These are the activations of a small neural network, seen along a few directions. Each row is one input.
In each table, some parts of the input vary, and every possible input appears once, in random order.
Descriptions start from the smaller parts, as in this example, which fits no table here: one of 5 places around a ring, together with either a single point or one of 11 places along a line or (one of 2 separate values, together with one of 6 places along a line).
Shared parts are said once, and a part with two or three values counts as separate values.

Rows:
R1: [ 30  24  17   2   3 -20   7 -24  12  25  -8]
R2: [ -4 -27   1 -17  -6 -24   6 -22  16  26  12]
R3: [  8 -15  13   7   3 -11   4 -16  12  38   2]
R4: [ 20  30  15   0  17 -16  22  -8  22  21 -25]
R5: [ 56  12   7 -16   1 -25  13  -9   3   1 -26]
R6: [-71  -4 -39  27 -23  70 -54  46 -62 -83  48]
R7: [-84  -3 -29  24 -24  77 -58  28 -62 -79  50]
R8: [ 31  22  16 -22  15 -14  30  -9  10   3 -36]
R9: [ 13 -31 -11 -13  -4 -30   5  -4  20  20   6]
R10: [ 23 -18   1  10   4 -17   4   2  16  32  -4]
R11: [ -2 -10  11   6  17  -7  21   1  23  33 -15]
R12: [ 45  20   6   5   3 -26   5  -7  15  19 -15]
R13: [-13 -22  -1 -17   7 -20  24  -5  28  22  -6]
R14: [ 41  16  18 -20   1 -18  14 -26   0   6 -19]
R15: [-94   4 -25  24 -14  80 -43  51 -53 -84  37]
What is each input in this table made of?
> one of 3 separate values, together with either a single point or one of 4 places along a line
The inputs of R11 and R3 match in every part but the choice among 3 separate values. If R15 is changed in the same way as R11 into R3, which row does it become?
> R7
Which other rows does R4 become when the choice among 3 separate values takes its other values? List them by row number.
> R1, R12

Rows:
R16: [-18 -69  22 -39   5 -52  34 -49  49  93  -1]
R17: [-103  -51  -47   11   -5   36  -23   21   -4  -10   50]
R18: [100  61  20  12  26 -52  33  -7  30  47 -59]
R19: [ 16 -78   4  18  24 -50  21  -3  51 102   0]
R20: [ -3  67  15  17   4  55 -18  34 -39 -78 -33]
R21: [ 89  80  43   7  16 -34  28 -53  35  52 -44]
R22: [ 68  65  42 -35  18 -59  43 -58  26  29 -59]
R23: [  4  68   6   3   6  57  -9  10 -67 -80 -13]
R24: [ 75  45  27 -47  20 -56  58 -26  39  -1 -55]
R25: [-99 -47 -23  25  -7  28 -31  41  12  -9  43]
R26: [  9  72  20  10  -3  54 -12  14 -64 -74  -9]
R27: [121  40 -19 -27 -45 -23 -73 -18 -69 -65  23]
R28: [  7 -82  -8 -13  14 -43  40  11  55  78 -10]
R29: [-90 -43 -13  26 -17  25 -28  34   0  -1  52]
R30: [-89 -44 -21  21 -18  27 -23  21 -12  -5  67]
R31: [-93 -45 -36  13  -9  30 -19  17 -15 -11  62]
R32: [-102  -48  -40   17   -3   38  -27   32    7  -14   42]
R33: [  4 -57  27  11  14 -32  18 -48  58 109  14]
R34: [ 93  53  12 -14  22 -45  52   6  34  17 -66]
R35: [-14 -88   4 -51   3 -48  46 -19  59  66   1]
R36: [ -6  64  -1  11   9  65 -14  27 -45 -83 -33]
R37: [ 31 -97 -53   6 -75 -35 -68 -29 -33 -11  77]
R38: [  7  72  25  16  -6  52 -16  27 -51 -69 -23]
R39: [ -8  61  -6   4   8  63 -11  15 -55 -80 -26]
What is each input in this table made of?
> one of 2 separate values, together with either a single point or one of 5 places around a ring or one of 6 places around a ring
The inputs of R30 and R26 match in every part but the choice among 2 separate values. If R37 is changed in the same way as R30 into R26, which row does it become?
> R27
Which other rows does R34 become when the choice among 2 separate values takes its other values? List them by row number.
> R28

Rows:
R40: [-104  -67   -4   48  -45   89  -74   36  -74  -48   54]
R41: [ 90 -39 -11 -50  -6 -72  42 -36  12  20 -33]
R42: [103 -13 -21  11 -17 -75   0 -35  17  45  -2]
R43: [ -73   54  -19   14  -26   37  -35   64  -45 -123   34]
R44: [ -67   41  -39  -10  -47   74  -53    3  -59 -115   49]
R45: [-85  -7 -25  11 -23  81 -83 -16 -99 -78  87]
R46: [ 27  41  51 -30  40 -18  77 -28  21  49 -67]
R47: [ 30 -29  -5  -3 -10 -72  -5 -16  56  84  28]
R48: [ -8   4  18  23  22 -33  26 -35  73  71 -12]
R49: [-85  10 -66  28  15  75 -45  87 -36 -85  -3]
R50: [ 17 -56   4 -63   2 -71  36 -15  52  59  -2]
R51: [120  43  38  16  10 -33  -5 -18  18  38 -38]
R52: [106  18  47 -44  18 -30  38 -20  13  14 -69]
R53: [ 40  68  43  31  32 -21  34 -26  26  74 -37]
R54: [-21 -22  27 -37  32 -30  68 -33  68  47 -42]
R55: [-91 -45 -41  54   3  98 -21  88 -42 -53  53]
What is each input in this table made of?
> either one of 6 places around a ring or (one of 2 separate values, together with one of 5 places around a ring)
Start at R49 and move only the place on the ring of 6, one step at a time. The first step leads to R55. Which rows follow, in order?
> R40, R45, R44, R43

Rows:
R56: [  2  59   8  49  40  -4  28  24  53  55 -23]
R57: [ 17  38  22  16 -40  17 -66  -5 -57 -56  46]
R58: [-57 -93 -43  -9 -14  11   9  50  -5 -27  38]
R59: [ 34 -69  13 -54  12 -64  43 -15  25  58  -6]
R60: [ 94  36   7  30 -31 -42 -37   8  -5 -15  -2]
R61: [  -3   19  -24  -35  -33   22  -43   50  -40 -103   16]
R62: [ 62 -13 -18 -63 -19 -68  15 -73  -1  18  -8]
R63: [-34 -68  -3  25 -25  16 -21   5 -24  33  65]
R64: [-30  29 -17  -7  21  70  -3  51 -51 -80 -44]
R65: [-12 -29  42 -53  27 -40  49 -40  67  56 -38]
R66: [ 69  50  37 -33  30   9  61 -24  -3 -12 -78]
R67: [-101   35  -18    9   33   35   32   55    5  -43  -17]
R68: [ 72  47  13  50  26  22   3  13  -5   7 -52]
R69: [ -8 -30  14  26  12 -19  -3  -1  67  81 -14]
R70: [  0  60  35 -30  52 -21  84 -15  56  32 -45]
R71: [ 68 -17 -43  24 -18 -51 -42 -37   2  32  24]
R72: [ 90  40  29 -57 -34 -56  23 -29  -7 -28 -33]
R73: [ -8  49  28  37  14  72 -26  -1 -63 -32 -11]
R74: [-77  60  23  43  22  44   5   8  -8  13  15]
R75: [ -4 -15 -29  15 -34  14 -62 -52 -45 -14  74]
R76: [-84 -28  28  25 -12  35 -18 -19  12  35  27]
R77: [ 40 -71 -15  28  -2 -44  -8  24  26  80  21]
R78: [-107  -54  -12   -6    0   25   12   25   28  -26   -2]
R79: [-25 -36 -74 -31 -28  18 -36   0 -25 -65  46]
What is each input in this table made of?
> one of 4 places along a line, together with one of 6 places around a ring
Which other rows does R65 become when the place on the ring of 6 takes its other values? List them by row number.
> R59, R62, R66, R70, R72
Which other rows does R68 become when the place on the line of 4 takes its other values? List them by row number.
> R64, R66, R73
